Each row below holds a small network's activations on one record, seen along a few directions.
Records have a field called H. Each example row is followed by its value.
Other fields move the rows too, some of them a lot.
(in the rows, 500 means zero)
Strong random noise was added to every row along 2 fixed directions; ignore it. To show where, here is one row again and again, with new noise each time:
[702 378  50 553 450 696 485 499 632 795 481 128 863 633 130 445]
[433 625 532 602 593 427 575 281 409 403 585 560 476 484 402 638]
[623 487 129 559 485 573 431 371 528 713 572 284 805 552 150 489]
[403 792 345 575 581 229 277  13 238 489 827 717 649 327 202 609]

[468 535 293 437 228 390 546 364 560 453 569 334 459 389 212 510]
h8
[487 423 464 566 483 660 599 658 498 572 313 311 528 588 633 595]
h6
[514 674 677 507 591 457 421 344 369 425 572 771 386 425 643 471]
h4
[349 363 865 500 426 527 728 706 617 129 195 636  24 555 899 530]
h3
[377 675 821 437 533 412 396 458 458 289 434 785 346 461 839 487]
h1
[498 415 590 552 739 726 779 736 641 520 358 193 525 796 593 622]
h2
[575 254 245 543 509 725 665 636 653 674 360  30 575 717 390 514]
h2
[342 532 525 461 343 300 208 307 436 284 531 785 372 265 523 432]
h3
[363 404 600 628 355 456 748 495 578 365 508 362 207 622 426 637]
h8
[602 545 387 389 550 563 386 551 512 589 512 534 635 518 628 440]
h1
[498 493 504 499 518 504 579 643 655 574 429 480 642 664 554 524]
h6
[565 538 615 637 450 417 410 504 406 438 465 634 435 481 540 454]
h7
[476 458 289 589 566 502 538 346 502 603 634 335 613 527 258 550]
h2
[494 418 460 539 657 583 696 632 490 685 523 398 502 615 388 600]
h5
[602 643 660 431 587 478 266 464 515 346 502 728 487 410 745 493]
h4
[680 711 550 305 710 458 125 475 409 564 601 743 679 491 643 448]
h4
[482 474 617 535 665 530 694 565 406 556 544 535 489 540 496 653]
h5
[414 552 598 564 623 470 501 432 249 398 542 608 471 449 568 550]
h6
[557 237 665 536 615 586 849 688 596 519 435 375 372 799 574 649]
h8
[525 541 694 405 610 505 338 517 468 403 415 778 566 580 863 360]
h1
[543 275 596 407 395 609 562 694 686 476 194 411 523 573 618 389]
h5
[357 597 399 443 291 260  92 263 396 369 637 742 499 253 402 385]
h3
[663 478 272 583 287 507 223 479 495 706 521 438 754 452 293 395]
h7
[528 481 447 520 430 518 503 573 562 441 473 574 492 539 593 442]
h7

Which value of H does each new row have?
[468 700 488 611 467 300 264 294 326 478 624 762 496 362 409 510]
h7
[767 233 311 498 600 822 699 849 601 778 371 165 759 673 404 550]
h5
[394 561 586 561 572 509 556 434 319 439 530 546 509 430 589 637]
h6
[668  79 387 555 417 784 722 711 752 546 377  81 555 688 311 461]
h8
[430 429 447 637 509 630 800 505 674 466 480 184 423 605 380 636]
h2
[424 454 500 605 392 525 456 516 592 520 559 371 340 480 498 419]
h1
[218 605 759 599 513 461 718 466 363 337 453 593 183 503 662 680]
h6
[632 429 286 474 374 552 262 511 534 533 530 494 813 410 523 392]
h7
